These are the activations of a small neural network, seen along a few directions. Each row is one input.
In each table, some parts of the input vary, and every possible input appears once, in random order.
A made-up example of a description, with smaller parts first: one of 2 separate values, together with either a single point or one of 11 places around a ring or (one of 4 places along a line, together with one of 8 places around a ring).
Shared parts are said once, and a part with two or three values counts as separate values.

Rows:
r1: [-10   7  10  14 -39 -13  28  -5  18  17  29  21   8  24]
r2: [ -4 -25  -6 -38 -19  -3 -53  10  40  12   0 -26 -26   3]
r3: [ 12 -20   9 -52 -23 -11 -40   9  28   5  14  -7 -20   7]
r4: [-12 -12  11  26 -40  15   1  -6  14  16   9  -3   8  34]
r5: [  7  -5  24  11 -28  13  -8   2   3   1 -23 -21 -14   2]
r6: [ -4 -16   0 -41 -24  10 -70   5  32  24 -13 -29 -22   2]
r7: [ -4   9 -11 -49 -30 -27 -23  26  38  16  28   4 -27 -17]
r8: [-14  25  -2  10 -43  -7  31   9  16  20  37  31   3  20]
r9: [ -1   1  23  33  81   4  31   4 -32 -20   7  37  40 -40]
r10: [ 19   5  20   2 -19   3  11   5   6 -11  -8  -3 -15  13]
r11: [ -5  -8  12  16 -36   4  17  -6  15   4  22  15  10  41]
r12: [  8 -17 -77 -33  19  -7 -31 -24 -62 -25 -36 -32 -20   5]
r13: [ -9   4  -6  43  83  10  47 -13 -55 -12  -8  31  45  -5]
r14: [-25  -3   4  29 -33  21 -14 -12  19  23  -4  -9   8  33]
r15: [  1  32  13  -9 -27 -13  23  14   3   1   7  16 -23 -11]
r16: [ -3   3 -28  34  98  29  53 -30 -61 -22 -19   9  52 -16]
r17: [ 19   9  15  33  97   3  23  -4 -26 -35  20  28  33 -55]
r18: [-10   1  14  18 -22  21 -15   4   9  11 -32 -34 -14   1]
r19: [  5  16  10   6 -18 -18  24   7  15   1  -4   2 -17  -9]
r20: [ 27   0 -35  -9  50   0  -6  -7 -59 -38 -48 -24  13 -17]
r21: [  3  -9  -1 -42 -27 -32 -27  13  41  15  19  -5 -21 -15]
What is each input in this table made of?
> either one of 2 separate values or one of 4 places along a line or (one of 3 separate values, together with one of 5 places along a line)
Which of the alternatives is r16?
> one of 4 places along a line

Rows:
r22: [  6  27  24 -21 -69 -50  14  26  60  13  15  26 -48   9]
r23: [ 26  11 -43 -71 -54 -26 -70  14  18  -1 -13 -38 -46 -15]
r24: [ 30 -15  -7 -38  94 -15 -10 -14 -40 -38 -23  -8   9 -49]
r25: [-17  -6  38  85 -20  32  42 -32  -2  17  -8  -4  35  33]
r26: [ -3 -25 -30  -4   9  12 -25 -24 -54 -17 -48 -60  -4  23]
r27: [-50 -24  -1  56 -13  19  32 -19  13  38  -1  -8  39  34]
r28: [ 11  39   6  24  48 -40  69  10 -23 -33  12  60  -1 -42]
r29: [ 19 -35  29 -47 -30  10 -76  27  38   7 -16 -38 -44  -5]
r30: [-14  30 -21  55 -35 -16  64 -12 -22 -16 -26  11 -12  27]
r31: [-21 -38  12  46  13  60 -48 -18 -33   4 -61 -44  25  28]
r32: [ 13  42  54  33  44   6  73  11 -11 -17  11  46  25 -45]
r33: [ -1  10 -20 -34 -78 -37 -11  12  54  -7  56  19 -34  28]
r34: [ -7   1  76  25 -60   7 -20  18  60  37  42   5  -6   7]
r35: [  4   6 -12  -6  38 -30  43   6 -33 -27  58  61  24  -1]
r36: [ 13 -31  34  11  97  32 -36  -7 -18 -19 -34   6  41 -41]
r37: [  2   8 -76 -32 -12   2   9 -34 -48   3 -44 -15 -17  24]
r38: [-21   6  -3 -29 -52 -11 -19  31  68  46  72   5 -15  42]
r39: [ 16  19 -36 -94 -53 -23 -55  17  11  25   9  -7 -65   0]
r40: [-17  27  43  57 -39  28  64   0 -22  16 -20   0  17  35]
r41: [-34   6 -52  42 -14  18  39 -18   1  13  19  -7  21  58]
r42: [-35 -19  33  -7 -49 -10 -21  20  91  55  42   3  -2   6]
r43: [ 18  -9 -12 -62 -28 -20 -72   7  32 -11 -15 -49 -54 -17]
r44: [  2  41  62   0 -76   0  15  29  66  18  12   9 -29  -6]
r45: [ 32   5 -34 -42  65 -17 -20   7 -69 -25 -11   1  14 -43]
r46: [ 30 -26   8  -6  88  19 -18   0 -28 -43 -30  -7   9 -57]
r47: [  6 -45 -10  14  10  37 -15 -24 -22 -14 -66 -50   4  19]
r48: [  5   3  70  59  56  15  35   2 -16   1  39  40  48 -32]
r49: [ -8  15 -24  13  66  -5  43   4   0  -4  58  41  33 -11]
r50: [ 10  -8 -67 -16 -12   0 -12 -28 -52 -10 -56 -45   6  22]
r51: [  2 -32  40 -23 -21  24 -88  10  59  18 -29 -27 -16  -1]
r52: [-18   4 -54  30 -41  -8  43 -27 -23 -25  13  10   7  55]
r53: [-25  -8  18  38  65   1  29   4   8   9  39  34  46 -43]
r54: [ 24  21 -43 -58  64 -16   1   0 -65 -14   2  31  -9 -42]
What is each input in this table made of?
> one of 3 separate values, together with either one of 5 places along a line or one of 6 places around a ring
The inputs of r44 and r32 match in every part but the choice among 3 separate values. If r42 is changed in the same way as r44 into r32, which row does it become?
> r53
Which other rows does r31 become when the place on the line of 5 takes its other values? List them by row number.
> r26, r37, r47, r50

Rows:
r55: [ 17 -33   1 -51 -80 -17 -76  15  30   9  -3 -19 -53  35]
r56: [ 11 -37 -43   8  45  14  -6 -24 -51 -41 -24 -31  20 -21]
r57: [ 15  46 -18   1  32 -12  64 -12 -47  -5  -3  38   4  -7]
r58: [ 30  -2  -3 -84  52 -45 -17  26  56  -4 104  59  12 -52]
r59: [ -4 -16  12 -27 -94   0  -9   0  88  24  12 -43 -40  57]
r60: [-18 -11  53  62   0  11  13  -3  15  12  18   6  42   6]
r61: [  5 -17  13 -40 -95 -12 -37  17  56   8  14 -20 -42  66]
r62: [-16  31 -31 -46 -87 -14 -57  17  41  46   6 -27 -52  -6]
r63: [  6 -32  -4 -10  85  34 -39  -9 -37  -6 -49 -26  10 -44]
r64: [ 14  22  48  22  22 -32  27   5 -18 -25 -19  25  -3 -41]
r65: [-11   7 -17 -20 -98  -8 -28  15  88  44   1 -28 -48  14]
r66: [  5  22  52   5  44  -3   7  19 -10  -5 -23  35 -20 -45]
r67: [  9   3  -8 -71 -78  -9 -76  14  30  26  -6 -53 -46   5]
r68: [-25  -6  19  64  -8  16  29 -20   6   6  29  13  29  11]
r69: [  6 -18 -61   8  66   8  10 -10 -62 -33 -28 -22  21   2]
r70: [-28   8  -7  43   1  12  57 -15 -20  25  30  29  51  39]
r71: [-27  -4  57  47  25  40  -1  16  24  27   5  12  33  -2]
r72: [-36  15   0  60  14  14  46  -6  -4  10  23  25  33  34]
r73: [ 16 -34  -3   5  65  14 -28 -33 -48 -28 -37 -32  17 -37]
r74: [ -7 -14 -71 -13  60   5  19 -30 -82 -13 -36  -1  29   4]
r75: [ 24  38  -4  16  19  -4  63  10 -31 -37  -1  30   9  -4]
r76: [ 16  33  12  22  11 -10  36   6 -23 -40 -12  34  -7 -15]
What is each input in this table made of?
> either a single point or one of 6 places around a ring or (one of 3 separate values, together with one of 5 places along a line)
Which of the alternatives is r63?
> one of 3 separate values, together with one of 5 places along a line
Which other rows does r66 become when the place on the line of 5 takes its other values? List them by row number.
> r57, r64, r75, r76
Which other rows does r57 become when the choice among 3 separate values takes its other values? List them by row number.
> r70, r74
